Each row has a name. Each piece below is followed by the name of the row it came from, unless a question asks for something else. Each question is about the rows just above it.

[180  96 119 102 116 103] : J_208
[175 166 113 135 166 166] : J_934
[153  72 160 109 139 137] : J_199
[131 107  72 126 158  95] : J_490
[165 161 156 115 122 102] : J_832
[119 133 171  74 118 129] : J_380
Which value appears more than once in J_934? | [166]
Move every entry of [158] by -1 step of 1. | [157]
[119] with +1 step of 1 on every entry: | [120]

[188 102 133 122] = J_603
[117 108 146 146] = J_100
[112  84 155 166] = J_663
[117 136 146 112] = J_674
[155  84 165 112] = J_973
[112 150 121  77] = J_71
Which row holds these entries in another order? [146 146 108 117] | J_100
The value that J_100 holds more than once: | [146]
Which row holds these entries in another order? [112 165  84 155] | J_973
[155  84 166 112] is which row reordered? | J_663

[107 180 180 119] : J_816
[136 117 110 140] : J_725
[124 102 125 143] : J_751
Move every entry of [102 125] by +1 step of 1. | [103 126]
Shift each entry of [180 180] by +1 times 1: | [181 181]
The value that J_816 holds more than once: | [180]

[185  82  69 118 145] : J_962
[186 125 135 125 125] : J_732
[100 160 128 144 128] : J_367
Move every entry of [186 125 135] by +1 step of 1. | [187 126 136]
Repeated in J_732: | [125]
The value that J_367 holds more than once: | [128]

[107 108 100 138 174 172 106] -> J_665
[108 106 174 107 137 137 105] -> J_401
[108 106 174 106 138 173 106] -> J_541
[106 106 106 108 138 173 174] is which row reordered? | J_541
[138 173] with -1 step of 1 on every entry: | [137 172]
Which row holds these entries in another order? [106 174 106 173 106 138 108] | J_541
Which value appears more than once in J_401? | [137]
The value that J_541 holds more than once: | [106]
Shift each entry of [106 174] by -1 times 1: | [105 173]

[124 121 125 126 131  83 151 115  99] -> J_258
[127 143 128 135 135 114 123  78  99] -> J_928
[126 128 124 129 141 136 145 171 138] -> J_423
[131 132 131 141 124  91  95  78 108] -> J_939
[130 137 124 133 129 121 151 152  89] -> J_730
[129 125 130 128 128 136 140 152 128] -> J_228
[131 132 122 141 124  91  95  78 108] -> J_304
[129 125 130 128 128 136 112 152 128] -> J_445
[125 126 119 129 132 129 134 162 143] -> J_887
[129 134 126 135 133  83 145 115 118] -> J_259
[133  83] with +1 step of 1 on every entry: | [134  84]
Shift each entry of [124 133 129] by -1 times 1: | [123 132 128]
Shift each entry of [145 171] by -1 times 1: | [144 170]

[129 128 129 131 127 127 123 130 128] = J_163
[129 128 129 131 127 127 123 130 129] = J_132
[157  84 166  81 116 133 134 105  73] = J_948
[129 128 128 126 125 128 129 126 128] = J_576
[129 128 128 126 125 128 131 130 127] = J_48
[126 130 126 128 128 127 126 129 126] = J_298
[133 130 130 129 127 126 131 128 127] = J_637
[127] with +1 step of 1 on every entry: | [128]
Move every entry of [129] by +1 step of 1. | [130]

[139 103 143 156 112 151] = J_489
[144 142 176 176 100 134] = J_68
[105 116 156 164 165 122] = J_929
[142 100 134 131 135 153] = J_715
[103 151 140 156 143 112] = J_17
[142 100 134 131 144 176] = J_706
Which row holds these entries in another order? [176 100 134 144 142 176] | J_68
Put [100 131 134 142 144 176] back in order: which row is it? | J_706
[176 142 100 134 131 144] is which row reordered? | J_706
Move every entry of [156 112] by +1 step of 1. | [157 113]
Put [103 151 140 112 143 156] back in order: which row is it? | J_17
Move every entry of [103] by -1 step of 1. | [102]
The value that J_68 holds more than once: | [176]

[117 150 164 129 152 115 119 109 119 133] = J_188
[159 141 108 114 144 138 160 154 134 114] = J_406
[142 139 113 121 137 144 126 154 148 111] = J_354
[150 152 117 120 129 165 109 133 115 119] = J_631
[150 140 136 125 159 149 129 161 136 112] = J_341
[142 139 113 121 137 142 124 150 138 127] = J_634
[138 155 113 131 142 148 126 143 116 119] = J_117
[124 158 101 120 125 138 119 144 140 112] = J_650
[109 129 115 150 164 119 152 120 117 133] = J_700
[142 168 138 117 113 147 122 156 133 141] = J_605
Put [129 115 133 117 120 152 150 119 165 109] back in order: which row is it? | J_631
Shift each entry of [138] by -1 times 1: | [137]
Put [115 150 164 119 152 120 117 133 109 129] back in order: which row is it? | J_700

[156 166 173 172 174 175  81 182 173  83  78  79  78 171 163 160  76  91
 168  83 167  90  89  74  82  79 166 167  78 168  81  82  80  75  89 182
  84  88] -> J_799
[170 181 165  83 171 169 174  95  89 171 162  86  89 170 177  91  91  92
 163  86  89 172 178 173  87  89 168  96  91  93  89 177 165 161 178 102
  88 168] -> J_250
[ 86  86  91  91  96  89 181  93  95 170 165 172  92  89 102  83 173 178
  87 168  88 171 162 174 177 169  89  89 165  92 161 171 177 163 178  89
 168 170] -> J_50
Where do [156 166 173 172 174 175  81 182 173  83  78  79  78 171 163 160  76  91
 168  83 167  90  89  74  82  79 166 167  78 168  81  82  80  75  89 182
  84  88] appear? | J_799
q: [170 181 165  83 171 169 174  95  89 171 162  86  89 170 177  91  91  92
 163  86  89 172 178 173  87  89 168  96  91  93  89 177 165 161 178 102
  88 168] | J_250
[89] with -1 step of 1 on every entry: | [88]
Which row holds these entries in another order? [171 162 174 177 169  89  89 165  92 161 171 177 163 178  89 168 170  86
  86  91  91  96  89 181  93  95 170 165 172  92  89 102  83 173 178  87
 168  88] | J_50
Move every entry of [86 91] by +1 step of 1. | [87 92]

[ 97 121 102 102 147  92 163 172] -> J_281
[175 175 175 175 175 175 147  88] -> J_10
[163 118 102 121  87 101 168  97] -> J_501
[ 87 168 101 101 121 118  97 163] -> J_407
Repeated in J_407: | [101]
Which value appears more than once in J_10? | [175]
Shift each entry of [175 175 147] by +1 times 1: | [176 176 148]
The value that J_281 holds more than once: | [102]
q: [175 175 175 175 175 175 147  88] | J_10
[ 87  97 101 101 118 121 163 168] is which row reordered? | J_407

[174 151 129 156 122 122 122 131 110 131] -> J_672
[132 135 119 130 160 119 137 128 169 152] -> J_319
[143 129 120 132 125 162 114 143  95 117] -> J_23
[128 144 163 111 129 158 120 128 134 144] -> J_146
[132 135 119 130 160 126 167 109 108 145] -> J_252
[124 125 137 134 136 104 146 136 180 153] -> J_175
[176 146 132  81 129 120 114  96 130 175] -> J_579
Which value appears more than once in J_319? | [119]
Repeated in J_23: | [143]

[ 73 119  73  73  73] : J_950
[129 117 130  88 129] : J_662
[118  75 119 142  72] : J_12
[ 73  73 119  74  73] : J_218
[119  73 119  75 142] : J_476
[ 73  75 119 119 142] is which row reordered? | J_476
[ 73  73  73 119  73] is which row reordered? | J_950
The value that J_662 holds more than once: | [129]
Repeated in J_950: | [73]
Put [ 73  73  73  73 119] back in order: which row is it? | J_950

